Each row below holds a small network's activations on one input, seen along a few directions.
In each table, some parts of the input vary, and every possible input appears once, in random order.
A made-up example of a description, with smaller parts first: one of 6 places along a line, together with either a single point or one of 11 places along a line or (one of 2 separate values, together with one of 8 places around a ring).
Shared parts are said once, and a part with two or three values counts as separate values.

Rows:
row 1: [ 1.74 -2.38  6.15 -2.35  0.65  2.08 -2.50 -1.96 -1.16  1.05  2.36 -0.10
 -1.82]
row 2: [ 2.24 -2.17 -1.85  2.56  3.16 -2.86  2.22 -1.31 -1.30 -1.01  1.94  1.80
 -1.87]
row 3: [ 1.40 -0.82  0.33 -1.07  0.03 -5.12  2.08  1.03  0.22 -3.23  2.83 -0.34
  4.09]
row 4: [ 2.08 -2.65  1.46  2.12  2.89 -3.71  1.23 -1.52 -1.74 -1.91  4.57  1.67
  0.94]
row 5: [-3.27 -0.16  0.39 -3.24 -4.19  3.20 -0.33  0.03  2.29  1.23 -3.10 -1.53
  1.66]
row 6: [ 1.16 -0.29 -5.09  3.26  3.10 -0.37  1.97 -1.69  0.33 -0.61  0.69  2.17
 -1.34]
row 7: [ 2.29 -2.29  1.79  0.94  2.13 -4.98  0.70 -0.79  0.59 -2.82  3.86  0.61
  2.63]
row 8: [-2.54  0.64 -1.76 -2.64 -0.96  4.22 -2.26 -1.47  1.43  2.11 -3.05  0.27
 -1.67]
row 9: [ 1.66 -1.84  3.05 -1.99  1.25  2.99 -1.08 -1.82 -0.75  1.80 -0.40  0.08
 -4.62]
row 10: [ 0.82 -0.01 -0.40 -1.20  0.86  5.41 -1.75 -2.13  0.91  2.35 -1.51  0.40
 -4.10]
row 11: [ 0.80  6.93 -0.58  9.71  0.32 -2.81  0.02  4.78 -5.64 -0.33 -2.33 -1.08
 -1.71]
row 12: [ 1.70 -1.97  6.69 -3.62  0.22  0.86 -2.60 -1.30  1.14 -0.01  1.51 -1.11
 -0.12]
row 13: [ 1.06 -0.54  5.01 -5.54 -2.21  0.66 -1.65  0.59  0.80 -0.27  0.63 -2.12
  1.32]
row 14: [-2.47  0.38 -2.01 -2.32  1.01  5.29 -2.43 -1.59  1.18  1.57 -2.51  0.18
 -3.02]
row 15: [-1.88  0.05 -6.91  2.24  2.92 -0.56  0.87 -1.08  0.63 -1.23 -0.16  1.90
 -0.28]
row 16: [-0.75 -0.18 -2.27 -0.31 -3.30 -4.49  3.81  3.46  1.47 -0.73  1.64 -0.33
  5.84]
row 17: [-2.44 -0.54 -4.72  1.41 -2.61 -2.71  2.53  0.61  1.77 -1.43 -0.61  0.15
  4.39]
row 18: [ 0.23  7.23  4.32  5.15 -1.59  3.06 -3.30  4.29 -5.09  2.46 -4.69 -2.74
 -4.45]
row 19: [-1.65  0.24  2.86 -4.95 -4.95  1.40  0.99  2.88  2.06  1.84 -0.82 -1.93
  3.02]
row 20: [-2.19  0.36 -6.45  1.83  1.27 -1.56  1.47 -1.03  0.85 -0.84 -0.84  2.04
  1.10]
Changing only one part turns row 6 into row 10. The same change can be made to row 4. Which row results? -> row 1
What is each input in this table made of? -> one of 2 separate values, together with either a single point or one of 9 places around a ring
Which other rows does row 17 become when the choice among 2 separate values takes its other values? List them by row number. -> row 5
Which other rows does row 2 become when the choice among 2 separate values takes its other values? List them by row number. -> row 9

Rows:
row 21: [-1.14 -4.81  2.89 -2.88 -0.81  1.24 -2.64 -1.29  1.47 -1.47  2.88 -0.79
  0.61]
row 22: [-3.55  0.29 -6.17  0.41  0.03  0.93  0.03 -2.53  2.33  0.24 -1.36  3.25
 -0.36]
row 23: [-2.06  0.75 -2.09  3.24  0.30 -3.62  1.80  0.72 -1.55 -1.88  1.82 -1.15
  4.71]
row 24: [ 0.36  6.60  1.64 -1.48  1.87  2.18 -6.67  2.26 -1.84 -0.89 -3.24 -2.63
 -3.11]
row 25: [ 0.62 -0.65  0.96  3.61  1.79 -5.52  1.84  2.25 -1.04 -2.68  1.29  0.96
  3.68]
row 26: [ 4.62 -1.31 -1.11  2.37  4.11 -2.77  0.95 -2.51 -0.75 -1.05  3.03  2.09
 -4.13]
row 27: [ 0.91  2.04  4.88  5.20 -2.69  4.25 -1.95 -1.57 -0.04  1.30 -5.00 -2.26
 -2.64]
row 28: [ 0.79 -2.51 -1.93  2.33  4.98 -1.05  0.24 -1.94 -0.07 -1.12  0.39  2.96
 -1.08]
row 29: [-1.78 -1.12 -4.97  2.14  3.42  0.75  0.02 -3.52 -0.47 -0.38  0.81  0.85
 -0.20]
row 30: [ 1.96 -0.55  2.89 -4.45 -1.36  3.91  0.32 -2.11 -1.43 -1.92  1.97 -0.29
  0.85]
row 31: [-1.40 -2.39  3.24 -4.70  0.15  2.14  0.16  0.33  3.59  0.24 -0.21 -1.96
 -0.57]
row 32: [ 4.36  0.57  1.76  3.42  0.97 -7.00  2.93  1.86 -2.06 -2.46  4.16  0.00
  0.84]
row 33: [ 0.59  1.40 -4.15  0.36 -3.75 -2.00  3.41  4.44  0.83 -0.54 -1.47 -1.84
  3.10]
row 34: [-0.36 -1.00  3.69 -5.72 -1.13  0.95  0.03 -0.49  3.62  1.72 -1.10 -1.24
 -0.07]
row 35: [ 0.95 -0.50 -7.09 -0.88 -0.51  2.12  1.73  0.19  2.01  0.97 -2.49  0.12
 -1.85]
row 36: [-3.94  2.17 -3.31  1.34 -3.03 -3.28  1.99  1.77  1.12 -1.22 -0.24  1.25
  4.70]
row 37: [ 0.37  2.78  2.50  1.27 -0.04  5.31 -1.35  3.08 -0.70  5.41  1.79  0.74
 -1.79]
row 38: [ 1.19 -2.01  3.47 -5.55 -2.16 -0.33 -2.13 -2.52  1.09  2.49  0.10  0.57
  2.52]
row 39: [-2.48  0.25  2.90 -0.03 -2.13  1.78 -0.73  1.57 -6.13  3.24 -3.13 -0.63
 -5.22]
What is each input in this table made of? -> either one of 4 separate values or one of 5 places around a ring or (one of 2 separate values, together with one of 5 places along a line)
What sort of input is row 37? -> one of 4 separate values
Which other rows does row 29 become when the choice among 2 separate values takes its other values? List them by row number. -> row 23

Rows:
row 40: [ 0.71  2.09 -4.19  1.96 -0.33  0.64  0.23  0.18 -3.46  0.36 -1.50 -0.41
 -1.69]
row 41: [ 3.91  2.08  5.00 -0.23  0.02  2.46 -2.46  1.00 -1.22 -0.06 -3.68 -2.20
 -3.23]
row 42: [ 2.57 -4.74 -1.53  0.80  1.54 -5.07  5.39 -0.33 -0.51 -2.97  4.47  0.49
  2.70]
row 43: [ 0.73 -3.80  0.07 -5.72  1.05  4.80 -1.17 -3.86  2.30  2.57 -1.17  0.04
 -3.95]
row 44: [ 1.30  1.38  3.93 -7.83 -0.07  1.47 -2.88  1.85  1.16 -0.09  2.65 -1.56
  0.57]
row 45: [-1.32  1.74  0.90  6.46  3.32  0.05 -1.99  0.85 -3.85  1.11 -0.04  2.34
 -2.21]
row 46: [-0.99  3.33 -5.47  0.12 -0.07  1.53  1.90  2.21  2.08  0.12 -1.26 -0.08
  0.30]
row 47: [-0.01 -0.03 -4.61  0.57  0.16 -3.56  0.60  1.82  1.33 -1.45 -1.14 -1.01
  1.73]
row 48: [ 2.93  0.24 -2.79  0.46  0.75 -5.61  4.02  0.98  1.71 -1.22  2.86  2.24
  3.62]
row 49: [ 0.75 -4.83 -0.57  1.99  0.86 -5.47  4.40 -1.59 -0.25 -3.82  4.62  1.13
  2.56]
row 50: [-0.02 -1.17 -1.68  1.46  0.42 -6.82  2.95 -1.49  0.60 -2.61  1.57  1.71
  3.40]
row 51: [ 1.89  3.09 -0.80  4.28  2.89 -0.20  0.47  3.02 -3.06  2.46  1.21  0.88
 -4.44]
row 52: [ 1.43  2.22  6.44  2.36  0.11  3.31 -4.42 -0.82 -0.47 -0.41 -2.70 -1.39
 -1.29]
row 53: [-1.89  1.86 -5.25 -0.15  0.29  0.81  1.60  1.46  0.64 -0.64 -3.09 -0.34
  0.38]
row 54: [-0.12 -0.14  3.80 -2.94 -5.62  4.00  1.97  2.38  0.93  5.26 -0.45 -1.94
 -0.75]
row 55: [-1.12 -3.80  1.02 -4.57  0.38  4.39 -2.08 -5.16  2.55  1.66 -1.00  0.68
 -4.02]
row 56: [-2.13  0.06  5.49 -5.43  0.66  1.70 -4.90 -1.10  0.37 -0.68  2.11 -2.04
  2.77]
row 57: [-1.64  2.13 -2.64  4.40 -0.17  1.62 -1.88 -1.17 -2.78 -0.21 -0.86  1.28
  0.40]
row 58: [-1.52 -3.77  1.57 -3.31  1.38  5.89 -3.21 -5.21  2.85  2.12 -0.56  1.64
 -1.55]
row 59: [ 0.89  1.44 -4.83  0.84 -0.19 -2.84  0.89  2.57  2.76 -0.70  0.69 -0.75
  1.65]
row 60: [ 2.03 -1.22 -2.58  0.18  1.10 -6.35  3.73  0.22  0.28 -1.99  1.04  1.97
  3.71]
row 61: [ 2.09  2.05  5.93  0.94 -0.67  2.03 -3.39 -0.30 -0.96 -0.95 -3.52 -1.55
 -3.31]
row 62: [-1.87 -0.06 -3.66  1.72 -0.50 -3.95 -0.35  0.54  1.58 -2.33 -0.97 -0.38
  1.62]
row 63: [ 0.40 -0.08  4.14 -8.11  0.29  0.75 -3.17  1.09 -0.29 -0.86  0.83 -1.82
  0.68]
row 64: [ 4.59  3.58  4.77  0.17 -0.31  3.11 -1.99  1.37  0.33  0.98 -1.46 -2.85
 -3.58]
row 65: [ 3.47 -3.28 -1.75  1.08  1.19 -4.34  5.68  0.42  0.92 -2.20  6.29  0.76
  2.60]
row 66: [-3.48 -1.47  5.46 -0.67 -5.02  4.21 -0.21 -0.17  0.17  4.24 -1.29 -1.44
  1.43]
row 67: [-0.84  1.64  0.33  5.16  2.53 -1.33 -0.80  0.94 -4.26  0.82 -0.48  1.27
 -4.44]
row 68: [ 1.80  3.46 -4.34  2.11 -0.67  1.46  0.35  1.38 -2.09  0.88 -0.04  0.75
 -1.60]
row 69: [-0.96  1.97 -3.16  2.99 -0.98  0.35 -0.89 -0.66 -3.28 -0.75 -1.70  1.12
 -1.63]
row 70: [-0.82 -1.71  4.07 -3.33 -5.25  3.35  1.52  2.06 -0.58  4.23 -2.64 -1.31
 -0.44]
row 71: [-4.61  2.10 -3.84  2.53  0.41  1.59 -0.15 -0.77  1.46 -0.74 -1.70 -0.43
  2.12]
row 72: [ 1.62 -2.35 -0.14 -5.44  0.68  5.53 -0.89 -3.09  3.75  3.34  0.65  0.29
 -4.06]
row 73: [ 0.12 -4.68 -0.07  3.38  1.76 -4.13  3.43 -2.09  0.18 -3.18  5.43  1.26
  4.71]
row 74: [-1.41 -0.14  5.08 -6.93 -0.39  0.32 -4.11 -0.19 -0.03 -1.74  1.00 -1.17
  0.59]
row 75: [-2.85 -1.62  4.95 -2.06 -5.93  2.85  0.77  0.33 -0.26  3.59 -2.11 -1.55
 -0.72]
row 76: [ 1.20  1.57 -0.55  3.89  3.21 -0.83 -0.04  2.67 -4.58  1.46 -1.03  1.53
 -4.15]
row 77: [-0.69 -1.00 -1.16  2.86  1.23 -5.54  1.95 -2.00  1.09 -2.07  2.41  1.88
  5.42]
row 78: [-3.75  1.83 -4.29  1.00 -0.38  0.41  0.66  0.18  0.90 -1.52 -2.92  0.29
  0.27]
row 79: [-2.37  0.01 -3.06  3.01  0.32 -2.57 -1.52  0.47  2.00 -2.03 -0.51  0.68
  3.83]
What is each input in this table made of? -> one of 4 places along a line, together with either one of 4 separate values or one of 6 places along a line
Changing only the place on the line of 4 turns row 76 into row 51. The same change can be made to row 60. Which row results? -> row 48
Which other rows agree with row 66 in the place on the line of 4? List them by row number. -> row 45, row 52, row 56, row 57, row 58, row 71, row 73, row 77, row 79
Which other rows agree with row 62 in the place on the line of 4? List them by row number. -> row 49, row 50, row 55, row 61, row 67, row 69, row 74, row 75, row 78
Which other rows does row 72 become when the choice among 4 separate values takes its other values? List them by row number. -> row 44, row 54, row 64

Rows:
row 80: [-3.17  1.18 -7.10  3.13 -1.96  1.55  3.40  1.49 -0.95  1.71 -2.65  0.35
 -0.98]
row 81: [-0.08  1.02 -8.31  2.39 -0.10  1.92  2.14  0.35  0.84  1.57 -2.48  1.14
 -2.23]
row 82: [ 1.86  3.59  3.64  6.61 -0.02 -3.05  0.06  3.05 -3.25 -0.39 -0.32 -0.88
  0.49]
row 83: [ 2.13  1.25  2.51  5.98  0.07 -2.04  2.40  3.09 -5.79  0.34  1.27 -1.10
 -2.11]
row 84: [-0.35 -3.43  0.57 -1.41 -2.17 -5.02  3.25  0.36  3.53 -2.07  3.22  0.29
  7.18]
row 85: [-0.40 -1.48  4.70 -5.79  0.94  7.17 -3.90 -1.66  0.67  2.79 -0.08 -1.05
 -4.39]
row 86: [ 5.03  1.84  1.36  4.86  2.17 -1.80  1.36  1.83 -3.85 -0.35  1.40 -0.19
 -3.57]
row 87: [-1.77  3.28  6.75 -6.66 -4.63  3.76 -5.12  1.47  1.45  2.34 -4.14 -3.28
  0.61]
row 88: [-0.15 -5.26 -0.49 -2.45 -1.76 -4.16  5.77  0.27  1.02 -1.66  4.66  0.11
  4.60]
row 89: [-4.24  5.68 -6.30  1.81 -2.32 -1.24 -0.58  3.13  1.36 -0.37 -5.43 -0.36
  2.58]
row 90: [ 1.07 -4.72 -1.43 -3.37  2.74 -4.05  2.56 -2.40  2.55 -2.19  5.26  2.84
  3.70]
row 91: [ 2.45  0.76  1.57  5.90  5.62 -1.96 -2.71 -2.67 -4.10 -2.63  1.83  1.07
 -3.68]
row 92: [ 2.75  1.66  1.26  5.07  4.37 -1.38 -0.74  0.55 -4.81 -0.97  3.05  0.82
 -3.33]
row 93: [-1.90  0.95 -8.07  2.64  2.06  1.58 -0.12 -1.04  0.64  1.62 -1.52  2.86
 -2.03]
row 94: [-0.96  1.22  7.08 -4.71 -4.35  5.57 -3.45 -0.21  1.68  3.53 -2.99 -2.23
 -0.35]
row 95: [ 0.92 -5.64 -1.11 -2.61  4.09 -4.57  0.66 -5.69  3.08 -3.78  3.77  3.13
  3.62]
row 96: [ 0.61  5.45  3.06  4.70 -0.26 -4.10 -1.43  4.88 -4.31 -2.33 -0.72 -2.56
  1.52]
row 97: [-0.35 -2.40  5.24 -4.75  2.41  5.88 -5.88 -4.58  2.40  1.49 -2.28 -0.02
 -4.87]
row 98: [-2.66 -0.05 -8.02  3.46  3.35  1.74 -1.87 -4.11  0.55 -0.85 -1.98  2.48
 -2.35]
row 99: [ 2.40 -4.87 -1.87 -3.65  0.52 -3.15  4.98 -0.92  2.01 -2.97  5.34  0.33
  3.43]
row 100: [-3.43  3.63 -5.98  3.72 -2.07  0.53  1.08  1.40  1.61  0.88 -4.26  0.60
  1.61]
row 101: [-0.22 -1.19  6.21 -5.30 -4.29  6.02 -1.40  0.07 -0.10  4.79 -2.37 -1.36
 -2.97]
row 102: [ 1.69 -1.15  4.53 -6.32 -1.81  7.61 -1.96 -0.79  0.40  2.85 -0.79 -2.28
 -4.38]
row 103: [-1.24 -1.31  0.20 -3.25 -2.59 -6.82  1.51  2.11  3.39 -3.36  2.20 -0.72
  7.90]
What is each input in this table made of? -> one of 4 separate values, together with one of 6 places along a line
Changing only the choice among 4 separate values turns row 85 into row 90. The same change can be made to row 94. Which row results? -> row 84
Which other rows does row 88 become when the choice among 4 separate values takes its other values? List them by row number. -> row 80, row 83, row 101
Which other rows does row 98 become when the choice among 4 separate values takes its other values? List them by row number. -> row 91, row 95, row 97

Rows:
row 104: [ 1.24 -2.04  5.35 -3.06 -0.33  1.73 -0.87 -1.59  0.10  1.60  0.80  0.72
 -1.35]
row 105: [ 2.31 -1.91  5.06 -2.82  0.43  2.06 -1.35 -2.13 -0.85  1.65  1.02 -0.62
 -3.16]
row 106: [-5.72 -2.00 -2.69 -3.03 -2.98  2.83 -0.34 -1.24  2.80  1.40 -2.69  0.18
  1.32]
row 107: [-1.81  4.04 -1.96  4.38 -2.40  3.12 -0.23  1.82 -0.60  2.80 -5.38 -0.94
 -1.70]
row 108: [ 0.14 -3.37 -3.61 -1.72 -1.01 -3.56  2.91 -1.03  2.32 -1.86  2.46  1.31
  4.82]
row 109: [-0.10  0.22  5.99 -1.85 -1.66  0.95 -1.09  0.80 -0.41  0.68  1.65 -1.39
  1.49]
row 110: [-1.92  4.14 -0.66 -4.36 -0.80  4.36 -4.96  0.41  1.12  0.74 -4.09 -1.69
 -1.70]
row 111: [ 1.60  0.61  6.63 -1.27 -0.43  1.28 -2.30  1.63 -1.69 -0.17  0.36 -2.07
 -0.46]
row 112: [ 0.42  0.19 -2.75  4.51  4.17 -3.26 -0.77 -1.29  0.21 -2.46  1.78  1.83
  0.06]
row 113: [-0.68  0.44 -4.55 -0.90  0.11  6.93 -0.37 -1.03  0.72  3.49 -2.51  0.92
 -4.95]
row 114: [ 0.43  1.39 -3.53  6.05  3.41 -4.79  1.57  1.34 -3.28 -1.33  1.30  1.49
  0.48]
row 115: [ 2.52 -0.08  6.15 -0.68  0.02  1.13 -2.16  0.46 -1.57  0.57 -0.21 -1.94
 -3.04]
row 116: [-1.04 -1.88 -2.95  1.22  1.85 -3.01  1.52 -2.71  1.00 -3.91  1.68  1.04
  3.56]
row 117: [ 1.75  3.36 -3.48  7.59  0.25 -5.45  3.45  3.39 -4.16 -1.66  0.83  0.75
 -0.19]
row 118: [ 0.84 -3.11 -3.01 -4.05 -0.63 -4.29  4.98  1.18  4.29 -1.53  3.01  0.44
  4.82]
What is each input in this table made of? -> either one of 4 separate values or one of 5 places around a ring or one of 6 places along a line
What sort of input is row 106? -> one of 4 separate values
List by row number the other inputs of the same sort as row 113. -> row 106, row 107, row 110
